Each row below holds a small network's activations on one record, seen along a few directions.
Records have a field called D. Each example row is followed by its value.
The word none means that the record has no D.
Other fields move the rows too, some of them a lot.
In the rows, zero is written as 500.
Random noise pushes rows far along 21 fixed directions. That doesn't count. These rows show it; they differ only by the noise:
[443 708 481 523 333 411 346 662 606 461 519 259 570 457 295 477 630 544
 710 451 563 553 445 440 615 567 673 327 473 514 498 373 719 386 666 540
 529 524 669]
[375 473 555 263 596 406 569 528 720 536 506 304 532 459 319 645 669 372
 504 661 391 529 439 449 693 741 466 340 514 419 583 416 739 393 631 580
 675 499 395]
[596 385 522 411 556 471 700 398 586 803 388 687 592 721 524 649 381 638
 391 667 420 419 348 604 375 284 431 483 504 400 544 480 698 553 375 440
 552 560 519]
[487 490 624 478 443 188 515 485 655 540 356 345 563 503 539 625 468 327
 723 432 378 609 367 685 696 547 533 707 441 376 384 514 598 490 643 378
 442 536 333]
[492 366 575 499 531 527 659 403 276 376 577 488 517 553 556 621 617 651
 539 570 322 429 475 432 267 579 204 481 721 475 376 432 404 197 291 537
 542 421 397]
[370 387 526 676 503 409 301 484 589 481 615 482 435 685 445 568 520 610
 508 651 598 394 444 542 407 535 501 603 562 523 650 365 625 561 549 568
 520 499 469]
[482 549 482 582 395 526 659 531 479 612 522 474 533 487 459 345 391 456
 396 609 466 568 596 436 490 546 363 489 566 496 444 376 265 443 461 617
 483 352 563]
[416 374 614 400 345 543 442 609 518 152 583 497 481 510 539 456 582 508
 562 451 374 514 453 419 672 640 293 478 624 566 561 359 417 484 543 441
 532 614 323]
[540 692 468 475 739 600 398 398 418 421 569 505 309 431 680 338 613 605
 480 535 682 550 441 397 569 651 484 312 444 660 426 591 631 522 725 558
 355 571 631]
[590 435 614 288 462 637 519 640 557 264 500 496 494 583 452 387 637 401
 601 328 377 699 429 199 260 463 684 646 531 491 218 272 331 218 311 614
 502 259 522]
[496 443 462 331 607 558 360 565 454 795 451 496 382 660 580 780 542 497
 502 328 231 520 654 350  95 240 500 605 458 537 544 615 460 598 454 426
 441 340 467]
[319 384 356 432 516 607 459 423 685 482 540 452 610 449 120 573 532 204
 341 547 477 385 496 562 624 543 671 704 623 270 574 414 641 561 578 341
 608 584 471]
[609 600 613 404 430 421 579 714 649 427 436 401 373 595 593 664 685 696
 527 731 298 433 425 188 455 600 445 127 426 463 557 488 639 398 517 628
 555 391 534]
[662 508 165 475 157 552 619 563 559 503 486 560 662 430 517 501 459 483
 337 329 570 559 620 481 681 537 601 447 456 521 480 451 328 708 497 366
 617 509 429]
[598 565 400 356 563 599 582 608 480 588 400 541 498 621 661 574 597 683
 524 369 545 563 573 441 334 314 518 339 385 538 478 516 540 529 502 370
 590 456 527]
[659 321 262 462 404 545 668 513 214 676 577 572 645 491 724 579 339 595
 562 524 573 672 442 400 332 473 365 557 719 490 485 563 578 459 372 637
 484 378 361]
[394 445 622 547 434 594 386 653 355 497 662 324 553 438 553 659 578 575
 604 279 460 712 477 502 464 628 301 506 612 681 661 426 560 406 311 527
 702 507 258]
[461 443 336 615 570 534 795 698 385 450 579 332 621 391 652 785 700 554
 361 437 447 551 535 695 492 664 492 378 742 543 530 471 365 439 339 138
 738 423 360]
[559 402 510 517 430 509 802 574 478 583 503 416 625 479 599 553 447 422
 674 505 684 663 573 731 589 467 254 464 377 371 569 578 501 383 428 558
 813 365 404]
[333 301 434 490 572 409 368 533 494 270 621 550 418 609 613 438 503 548
 422 611 472 486 566 458 687 712 275 549 658 576 622 352 526 604 606 502
 427 588 169]
[436 497 740 535 419 670 387 632 660 189 497 488 487 466 586 503 623 555
 538 337 734 574 239 499 479 507 674 612 431 594 658 371 481 655 465 355
 730 621 365]
[493 581 419 681 381 277 483 664 434 482 565 371 676 362 465 433 424 533
 591 490 670 620 451 554 528 557 650 455 521 566 569 374 530 423 241 660
 564 394 381]
[386 425 305 388 461 609 523 620 395 491 542 468 642 481 497 509 581 613
 528 351 702 695 542 381 485 514 591 560 518 550 528 410 621 584 585 527
 553 522 302]

[596 825 698 625 571 465 619 377 567 617 261 518 468 360 659 323 280 341
 463 430 415 500 429 840 834 384 305 464 345 400 433 677 423 589 535 140
 421 722 599] | d7
[433 622 377 259 603 289 485 468 572 327 288 522 599 355 642 457 593 623
 491 445 710 445 364 445 533 534 784 391 478 594 537 412 464 736 640 314
 514 665 243] | d8
[698 380 431 287 344 363 487 572 718 488 419 480 417 765 584 642 571 455
 645 481 227 521 595 380 573 542 443 449 478 417 335 458 518 414 724 462
 489 386 524] | d3
[489 566 450 818 368 357 624 304 381 446 464 413 549 317 491 538 449 468
 473 585 602 362 572 594 487 624 464 654 474 350 413 604 275 495 459 520
 502 441 390] | d3
[535 367 497 566 190 403 622 397 517 419 640 477 610 526 393 679 716 744
 424 440 507 563 464 432 660 818 499 489 334 619 376 420 524 474 443 772
 566 546 320] | d8
[448 629 486 464 483 428 575 662 499 275 323 490 488 494 482 439 679 651
 500 446 534 515 583 177 346 413 830 543 223 418 311 473 407 526 479 606
 329 383 383] | d8
[669 583 495 330 488 709 678 436 527 495 369 624 510 419 564 566 544 582
 310 536 428 438 332 294 463 500 581 359 524 451 442 573 550 565 476 391
 531 609 543] | none
[498 463 654 472 664 545 876 526 375 381 595 440 468 276 692 549 733 544
 547 544 792 635 479 580 460 596 458 343 175 580 533 739 329 447 371 762
 696 324 431] | d6
[544 438 346 563 166 483 700 684 291 642 579 453 713 306 446 582 366 518
 517 568 460 606 508 365 513 525 496 458 599 467 568 584 507 514 365 725
 455 400 453] | none
[461 473 471 682 266 317 267 561 496 360 650 565 348 447 433 564 436 496
 376 761 216 169 432 362 560 520 525 448 597 520 714 633 445 746 510 574
 143 574 607] | d2
[517 487 534 447 660 727 633 575 482 462 549 456 485 419 439 651 672 400
 333 487 314 536 340 381 353 527 683 545 628 406 419 548 552 365 295 387
 504 428 577] | d2
[546 432 488 396 488 573 571 331 122 698 628 543 517 341 669 499 377 515
 693 510 530 597 408 497 420 451 196 488 623 596 502 779 544 484 613 690
 310 537 590] | d7
[529 519 542 654 479 675 458 451 356 408 541 521 437 545 649 425 508 634
 541 475 594 603 283 336 340 536 543 729 645 484 322 482 536 456 582 509
 297 516 564] | d2
[490 393 389 316 522 538 563 358 347 332 497 581 656 445 381 479 545 543
 514 411 501 466 570 445 547 531 398 488 525 421 413 464 607 340 337 552
 575 605 263] | d1
[559 481 491 493 498 414 293 608 642 249 430 540 363 663 550 315 489 457
 576 512 528 615 521 191 548 554 706 711 372 393 330 397 622 486 600 684
 291 395 349] | d4
[529 446 547 335 585 442 576 390 675 460 504 497 313 633 624 493 670 520
 544 678 566 470 489 435 480 651 459 401 433 577 385 473 377 525 895 588
 484 397 653] | d5
[497 492 549 607 397 494 507 475 476 515 513 435 472 508 428 674 599 533
 350 434 193 583 450 302 568 718 603 712 504 470 267 519 576 481 495 539
 256 530 386] | d5
[381 341 450 196 624 294 386 319 590 401 496 581 317 598 459 704 753 623
 403 656 329 283 581 223 478 656 552 452 341 567 490 579 573 705 793 685
 285 567 302] | d3
[454 539 516 553 699 462 679 453 537 695 482 454 546 599 461 448 553 524
 384 462 510 656 596 664 518 574 527 524 464 582 286 348 430 368 480 476
 522 413 552] | d1
[446 305 530 476 646 569 406 794 625 361 608 406 414 560 466 659 609 280
 576 460 470 631 540 526 593 512 658 621 429 393 639 591 767 470 457 499
 600 393 391] | d4
[602 477 354 357 755 387 440 527 496 619 509 497 457 518 615 535 476 417
 441 406 448 658 676 478 564 569 483 431 369 550 498 559 629 445 302 621
 546 374 251] | d5
[302 457 550 422 570 491 563 457 268 583 575 505 628 401 312 493 503 598
 705 574 671 415 546 632 435 269 335 361 373 470 710 658 707 439 447 721
 538 590 543] | d6
[455 498 446 382 415 360 592 712 314 351 415 523 642 421 529 497 480 638
 523 440 299 531 605 342 574 470 422 358 525 512 517 459 516 455 277 520
 415 556 177] | d4
[329 515 452 484 708 488 305 503 395 437 603 372 348 462 419 444 553 447
 626 730 542 440 540 285 430 591 461 484 608 407 571 581 733 390 710 731
 325 427 538] | d6
[379 545 363 466 322 471 560 714 530 445 411 402 585 461 401 380 477 474
 511 483 537 598 729 305 608 536 548 509 454 423 496 379 390 557 645 566
 491 417 353] | d1
[653 498 519 650 282 701 278 315 449 371 693 488 388 419 351 421 422 262
 472 426 327 506 504 350 650 694 329 686 535 382 371 600 531 331 389 681
 407 494 575] | d7
[548 409 430 346 411 622 363 340 466 619 646 578 496 563 439 607 604 590
 485 357 433 524 365 465 486 558 576 515 609 720 408 507 601 584 709 486
 367 661 709] | none

Which value of D does each new row have?
[599 524 437 384 466 453 788 733 355 658 405 466 689 354 648 595 473 551
 674 375 611 719 445 574 475 296 650 395 355 495 518 695 582 527 401 506
 529 437 481] | d5
[283 595 570 461 634 469 449 639 532 327 533 338 546 297 371 586 666 503
 399 553 430 356 459 520 527 645 557 241 693 602 747 371 474 467 377 329
 705 598 399] | d3
[550 497 597 484 645 423 533 596 601 291 439 458 434 629 594 551 702 536
 564 424 413 548 420 513 445 524 688 539 467 487 285 415 495 339 454 359
 471 421 505] | d8
[624 584 437 529 213 486 554 468 347 566 579 385 464 317 429 694 617 523
 456 481 169 560 486 167 645 767 554 467 460 505 255 754 588 479 649 727
 150 500 586] | d1
[484 368 417 617 426 453 633 567 448 598 472 479 611 444 469 765 428 462
 424 639 396 425 409 501 434 471 620 662 626 293 585 628 631 582 398 433
 469 481 382] | d1
[600 655 353 730 288 569 570 472 493 481 497 530 516 441 561 304 340 628
 385 795 730 385 410 359 505 610 460 352 688 445 555 408 427 552 601 562
 514 486 669] | d8
[328 311 559 370 119 509 707 644 431 532 563 496 729 363 266 582 510 484
 461 445 331 596 500 361 572 490 497 600 467 519 584 474 337 619 426 701
 456 526 347] | d8
[477 810 646 653 630 356 571 438 590 634 347 260 508 428 414 611 580 490
 486 567 354 396 450 619 449 543 471 360 469 350 446 480 524 273 343 347
 630 457 565] | d2
[651 343 492 395 498 464 338 262 616 399 394 583 418 654 677 482 312 265
 679 458 418 445 453 623 606 501 261 760 685 317 391 500 524 471 716 248
 516 589 383] | d3
